A small network was shown many inputs. Here are its activations along a few directions, one row for each input.
Each table varies a few parts of the input and shows all the possible inputs, shuffled.
A made-up example of a description, with smaller parts first: ring(5) and (point or line(11) or (values(2) and line(6))).
Shared parts are said once, and a part with two or three values counts as separate values.
In the rows, zero is written as 128.

Other details of the inputs vary at random and push rows far along two fixed directions, the same in every table; ignore that.

Table:
x1: [ 83 188 113 104  99 176 132 119 160 137 139]
x2: [ 99  67 143 142 168 142 205 187 119 140 138]
x3: [202  51 121 160 164  67 109 144  82 127 107]
x4: [148 147 146 116 148  55  86  59 146  94 101]
x5: [131 112 165 104  89 100  56  71 168  98 112]
x6: [118 221 140 104 145 142 159 148 126 133 122]
x7: [105  71  84 158 137 185 159 179 122 143 165]
x8: [188  32 105 162 116 121  74 138  89 138 112]
x9: [121  81  91 169 120 172 160 190 120 173 156]
x10: [176 151 130 109  90 109  44  94 133 105 111]
x11: [114 207 113 100  92 160 120 155 155 154 145]
x12: [170  20  95 160 135 111  77 127 115 107 136]
x13: [ 70 182 174  97 143 135 173 125 164 125 123]
x14: [206  47 127 166 158  78 121 132  84 129  98]
x15: [135 103 114 158 173 156 191 195  82 151 135]
x16: [164 157 155 125 123  74  90  67 105 102  81]
x17: [151 137 125 113  81 105  55  69 134 107 104]
x18: [ 93  70  88 160 155 176 145 181 136 151 169]
x19: [170 162 149 121 126  55  87  79 120 102  96]
x20: [ 86 189 170  92 124 131 177 140 146 126 120]
x21: [ 97  84 111 165 192 151 194 167 110 138 144]
x22: [185  47 127 172 168  75 111 132  76 110 108]
x23: [125  97 114 170 166 140 201 185 100 162 135]
x24: [116  85 106 159 177 142 208 172 118 149 140]
x25: [ 82 176 148  90  79 163 135 146 166 136 140]
x26: [175  32 119 166 172  84 123 110  87  93 110]
x27: [119 100 114 169 170 151 194 186  83 146 139]
x28: [111  89 101 154 183 131 197 184 116 147 149]
x29: [ 75 199 140 112 155 142 167 108 147 132 118]
x30: [140 132 129 121 102 111  50  55 152  91 118]
x31: [130  86  91 157 127 188 150 200 103 161 155]
x32: [165 129 167  98  70 105  54 100 144 110 102]
x33: [158 134 123 114  87 102  65  61 161 101 114]
x34: [163 149 125 119  80  89  48  86 141 113 118]
x35: [113 216 142 106 136 147 164 137 119 145 109]
x36: [ 77 191 111 106 112 156 121 126 182 143 157]
x37: [ 92 196 178 102 122 134 173 144 138 132 119]
x38: [115  84  92 168 124 183 153 191 104 156 159]
x39: [103  39 160 109 124 202 168 149  91 176 212]
x40: [162 139 123 114  78  97  63  70 151 109 111]
x41: [ 98 204 119 113  96 169 121 143 148 138 147]
x42: [103  82 111 165 188 141 201 166 126 155 141]
x43: [154 145 147 114 135  75  96  53 124  88  85]
x44: [174  25  90 160 119  93  77 138 112 128 136]
x45: [ 79 171 148  89  87 167 138 137 176 129 143]
x46: [104  65 129 152 111 172 157 206 122 163 154]
x47: [174  36 120 164 161  77 119 118  77 116  97]
x48: [152  12 103 170 136 116  75 109 114 127 123]
x49: [ 81 187 117 113 106 167 133 114 183 145 147]
x50: [ 92 198 111 102 100 166 125 140 156 131 150]
x51: [156 144 132 123  78 109  52  73 126 113 102]
x52: [182 148 130 114  78 106  57  84 142 120 105]
x53: [179  37 119 166 163  79 120 119  76 101 107]
x54: [ 98 212 128 103 139 119 169 136 143 133 130]
x55: [ 92 195 112 106  92 173 131 130 149 129 146]
x56: [162 155 145 112 136  65  89  73 120  83  95]
x57: [ 80 204 138 109 164 137 162 119 154 120 131]
x58: [154 138 117 108  92  90  53  73 159  99 124]
x59: [ 92 207 132 103 154 138 169 125 146 114 131]
x60: [107 198 177  92 125 139 170 153 137 137 115]
x61: [102 208 133 109 133 130 180 125 145 135 122]
x62: [ 90 168 209  57 135 169 183  89 106 147 182]
Description of these inputs: values(2) and (point or (line(5) and (point or ring(5)))).
Changing only the values(2) part turns x30 into x21. The same change can be made to x40. Which row results?
Answer: x61
Changing only the values(2) part turns x29 into x48. The same change can be made to x15. Which row results?
Answer: x31
Change only the values(2) part in x7. List by row number the other rows that result.
Answer: x26
Change only the line(5) part in x33. List by row number the other rows that result.
Answer: x9, x40, x49, x52
Change only the ring(5) part in x51. List by row number the other rows that result.
Answer: x9, x34, x38, x41
Change only the values(2) part in x28. List by row number the other rows that result.
Answer: x58

Table:
x63: [146  81 142 135 138 136 147 150  89 127 122]
x64: [ 90 184  91 123  78 178 142 152 159 153 150]
x65: [150  64 110 136  89 156 115 143 117 150 152]
x66: [143 101  98 159 155 117 141 138 104 121 139]
x67: [124  61 103 145 129 149  98 150 146 123 144]
x68: [100 187 148  88 129 146 183 156 142 149 146]
x69: [ 82 190 121 119 151 166 179 124 152 131 144]
x70: [135  76 115 146 168 111 148 130 133 127 129]
x71: [139  97 119 159 137 108 144 167 114 118 112]
x72: [120 203 167  87 107  99  81  35 134  94 107]
x73: [ 98 190 161 100 117 161 184 163 136 138 133]
x74: [174  89 172 125 114  58  51  48 106  82  80]
x75: [150  81  95 157  98 153 104 149 123 163 136]
x76: [102 208 121 122 144 166 167 140 131 154 145]
x77: [132  73 122 145 160 105 149 142 136 129 118]
x78: [168  78 149 116  90  78   7  60 139  87 120]
x79: [126  80 111 152 162 135 142 122 110 120 121]
x80: [143  82 103 147 122 149  88 167 127 145 145]
x81: [ 77 186 144 118 131 158 183 151 163 129 116]
x82: [150  98 134 159 141 119 138 165 109 140 107]
x83: [126  54 113 149  95 146 108 132 125 154 149]
x84: [155 206 169  67 106  85  95  54 148  98 117]
x85: [143  66 119 126 114 154 100 160 122 131 161]
x86: [148 222 147  96 109 103  73  50 130 104  92]
x87: [130  59  96 154 104 152 114 131 142 142 134]
x88: [143  97 100 149 156 100 144 149 118 128 135]
x89: [202 114 148 123 123  38  51  69 124 104  80]
x90: [137 220 132  98 105  92  80  52 134  82  97]
x91: [126  70 141 139 151 100 144 144 119 142 134]
x92: [ 83 186  98 113 103 175 126 170 163 134 161]
x93: [127  77 126 152 152 132 144 138 116 118 104]
x94: [ 77 187 141 114 142 160 173 125 135 143 160]
x95: [ 85 204 119 121 125 158 172 160 132 129 122]
x96: [146  98 125 156 146 132 134 156  95 141 107]
x97: [128 201 172  80 112  77  88  44 158 102 116]
x98: [ 72 184 164 112 122 153 177 153 146 141 132]
x99: [154  97 114 148 161 112 138 149 113 151 130]
x100: [141  94 106 148 149  94 145 161 121 130 125]
x101: [103 193 138 101 136 170 180 135 126 140 161]
x102: [146  83 127 134 148 139 145 135  84 128 138]
What do these inputs look like to the network?
Answer: ring(5) and (values(2) or ring(6))
Changing only the ring(5) part turns x97 into x84. The same change can be made to x83. Which row results?
Answer: x65
Changing only the ring(5) part turns x63 into x96. The same change can be made to x101. Which row results?
Answer: x76
A walk changes only the ring(6) part. It starts at x66 and steps to x90. List the rest of the walk in order.
Answer: x95, x71, x100, x88
Change only the values(2) part in x75. List by row number the other rows that result.
Answer: x80
Change only the values(2) part in x85. List by row number the other rows that result.
Answer: x65

Table:
x103: [ 97 103 109 142 145 175 172 182 118 159 161]
x104: [133 135 137 117 115 118 101 107 137 117 129]
x105: [ 97 187 135 107 114 157 138 125 148 136 138]
x106: [134 131 140 112 114 123 106  97 131 117 129]
x107: [111  69 113 153 148 168 173 178 112 158 156]
x108: [139 138 154 112 119 111 119 105 125 117 116]
x109: [102 107 103 146 143 170 171 190 125 156 158]
x110: [156  31  97 172 146 119 123 163 107 137 130]
x111: [151 136 124 128 108 100  86  94 135 112 109]
x112: [164 101 116 137 119 103  83 103 118 113 117]
x113: [167  85 125 142 119  91  79  99 120 109 108]
x114: [117 182 130 116 120 138 144 138 134 135 124]
x115: [107 182 126 114 114 153 133 127 146 134 133]
x116: [141 109 123 133 123 116 105 124 133 120 120]
x117: [133 131 143 113 113 119 107 102 137 116 130]
x118: [108 184 120 114 112 147 133 133 149 133 137]
x119: [148  23 112 165 148 121 124 159 106 136 134]
x120: [152 133 130 118 111 107  82  91 129 108 116]
x121: [ 98 171 141 103 114 148 141 124 153 131 136]
x122: [171  88 146 133 126  85  88  99 108 108 106]
x123: [106 111  95 154 142 173 171 186 122 161 151]
x124: [110 206 157 106 175 103 191 116 127 125 113]
x125: [157 140 144 119 117  97  95  99 124 109 105]
x126: [ 93 187 134 107 113 151 141 126 150 136 135]
x127: [100 166 138 110 114 147 142 122 145 134 135]
x128: [140  93 139 157 196  91 177 138  89 112 102]
What do these inputs look like to the network?
Answer: values(2) or (line(4) and (point or ring(5)))
A walk changes only the line(4) part. It starts at x110 and steps to x116. List the rest of the walk in order.
Answer: x119, x121
A walk changes only the ring(5) part. It starts at x111 and steps to x110. List the rest of the walk in order.
Answer: x118, x112, x123
